[[128 128 127 137 128 132 129 117 136 128 120 115 138 131 134]
 [122 142 127 125 128 124 129 124 126 124 129 123 128 128 128]
 [128 128 127 125 128 127 132 127 130 120 129 128 126 128 128]
 [128 128 137 129 138 127 129 129 132 114 125 128 132 119 117]
 [134 137 127 129 128 127 129 114 128 128 125 128 128 128 141]
 [128 139 111 149 143 132 138 117 128 126 127 130 128 125 131]
 [124 119 137 129 128 127 129 124 133 128 131 128 128 122 121]
 [128 128 124 141 128 127 129 117 128 122 131 118 128 135 128]
 [124 128 114 121 123 127 124 129 128 124 122 125 128 141 128]
 [128 128 127 125 128 122 129 127 129 128 129 128 128 141 121]
 [122 128 127 129 123 126 124 124 128 124 120 123 128 128 124]
 [136 137 127 137 128 135 141 129 125 122 125 120 132 135 128]
 [134 128 124 129 128 127 135 114 129 128 127 120 132 135 141]
 [128 128 127 121 125 126 118 122 126 128 129 115 134 128 128]]
Counting starts at 0.
Find the entry just right of 111.
149
The entry in the top-left corner -> 128
The entry just left of the smallest entry -> 139
Find the top entry of the column that holds the largest entry.
137
Find the entry in row 0 and column 2.
127
Find the entry in the top-right corner.
134
Find the entry in row 2 and column 0.
128
The entry directly below the smallest entry: 137
Find the entry just left of the largest entry.
111
The entry in row 1 and column 1 -> 142
The entry in the bottom-right corner is 128
Find the entry in row 1 and column 0.
122
Find the entry in row 1 and column 2.
127
Find the entry in row 0 and column 1.
128
Find the entry in the bottom-left corner.
128
Find the bottom entry of the column that holds the largest entry.
121
The entry at row 2, column 2: 127

Read these off the matrix that follows. Counting starts at 0.
1) Report the top-right entry.
2) Report the entry directly above 120.
3) Report the entry in the bottom-right corner.
4) Report the entry in row 0 and column 2.
5) Report the entry directly below the largest entry.
6) Report the entry at row 0, column 0.
7) Report the entry at row 2, column 2.
8) Report the entry in row 1 and column 2.
[[121 152 139 122 126 133 141 132]
 [137 120 114 139 131 118 117 128]
 [127 143 138 119 134 136 139 118]]
1) 132
2) 152
3) 118
4) 139
5) 120
6) 121
7) 138
8) 114

grid =
123	110	118	142	138	112	125	130	130	132	119	132	133	121	123
131	123	114	125	126	112	130	151	120	126	120	105	131	140	110
122	145	129	118	117	145	123	124	120	130	135	130	120	124	128
144	135	150	130	127	130	147	129	136	131	128	122	126	145	136
133	129	121	129	130	119	135	147	126	131	123	113	133	142	118
153	132	125	110	109	139	154	134	138	99	148	106	121	139	142
Indices start at 0.
Give the entry in the bottom-right corner.
A: 142
The entry directly above the largest entry is 135
The entry at row 0, column 2 is 118
The entry in the bottom-left corner is 153
The entry just right of the largest entry is 134
Give the entry in the top-left corner.
A: 123
Give the entry at row 1, column 1.
A: 123
Give the entry directly below 105.
A: 130
Give the entry in row 0 and column 1.
A: 110
Give the entry at row 2, column 0.
A: 122
The minimum -> 99
Give the entry in row 2 and column 2.
A: 129
Give the entry in the top-right corner.
A: 123
The entry just right of the smallest entry -> 148
The entry directly below 127: 130
Give the entry in row 1 and column 0.
A: 131
The entry just left of the largest entry is 139
The maximum -> 154

A =
124,111,115,127,120,129
119,138,123,138,124,114
120,124,129,128,108,144
117,141,119,143,114,119
127,125,120,132,126,131
145,119,147,139,130,126
127,127,115,145,118,114
139,115,148,104,115,135
136,123,135,138,124,121
124,126,128,136,130,120
144,130,126,132,133,123
Find the top entry of the column that holds the largest entry.
A: 115
Find the smallest entry in the first row.
A: 111
Find the bottom entry of the column that holds the smallest entry.
A: 132
The last entry of the largest entry's row -> 135
Find the 5th entry in reading order.
A: 120
The first entry in the row that holds the largest entry is 139
The smallest entry in the first column: 117
The 2nd entry on the diagonal from the top-right corner: 124
The largest entry in the last row: 144
The third entry on the diagonal from the top-right corner is 128
Find the entry directly below the largest entry.
A: 135
Find the 4th entry from the end, reading row by row.
A: 126
The top-right entry is 129
Find the entry in the bottom-right corner.
A: 123
The top-left entry is 124
Find the second-last entry, reading row by row.
A: 133
The second largest entry -> 147
The 2nd entry on the main diagonal: 138
The largest entry -> 148
The top entry of the column that holds the smallest entry: 127

Read these off the matrix that follows. Counting starts at 0.
1) What is the entry at row 1, column 0?
2) What is the entry at row 0, column 1?
3) What is the entry in the top-left corner?
4) What is the entry in the top-right corner?
5) What is the entry at row 0, column 2?
6) What is the entry just right of the smallest entry?
7) What is the top entry of the column that holds the smallest entry?
8) What is the entry in the bottom-right corner?
[[121 123 128 133 135 135 131 125 122]
 [129 121 128 134 125 127 121 129 135]
 [121 120 125 133 103 136 133 124 120]
 [136 120 124 139 135 126 119 136 132]
 [133 135 137 137 104 136 132 128 123]
 [126 136 124 121 118 137 128 120 133]
 [125 126 134 122 114 128 133 122 132]
 [119 130 135 119 112 134 131 119 137]
 [136 123 123 137 129 127 119 135 133]
 [123 129 133 135 126 133 129 124 121]
 [118 124 132 138 115 141 141 139 134]]
1) 129
2) 123
3) 121
4) 122
5) 128
6) 136
7) 135
8) 134
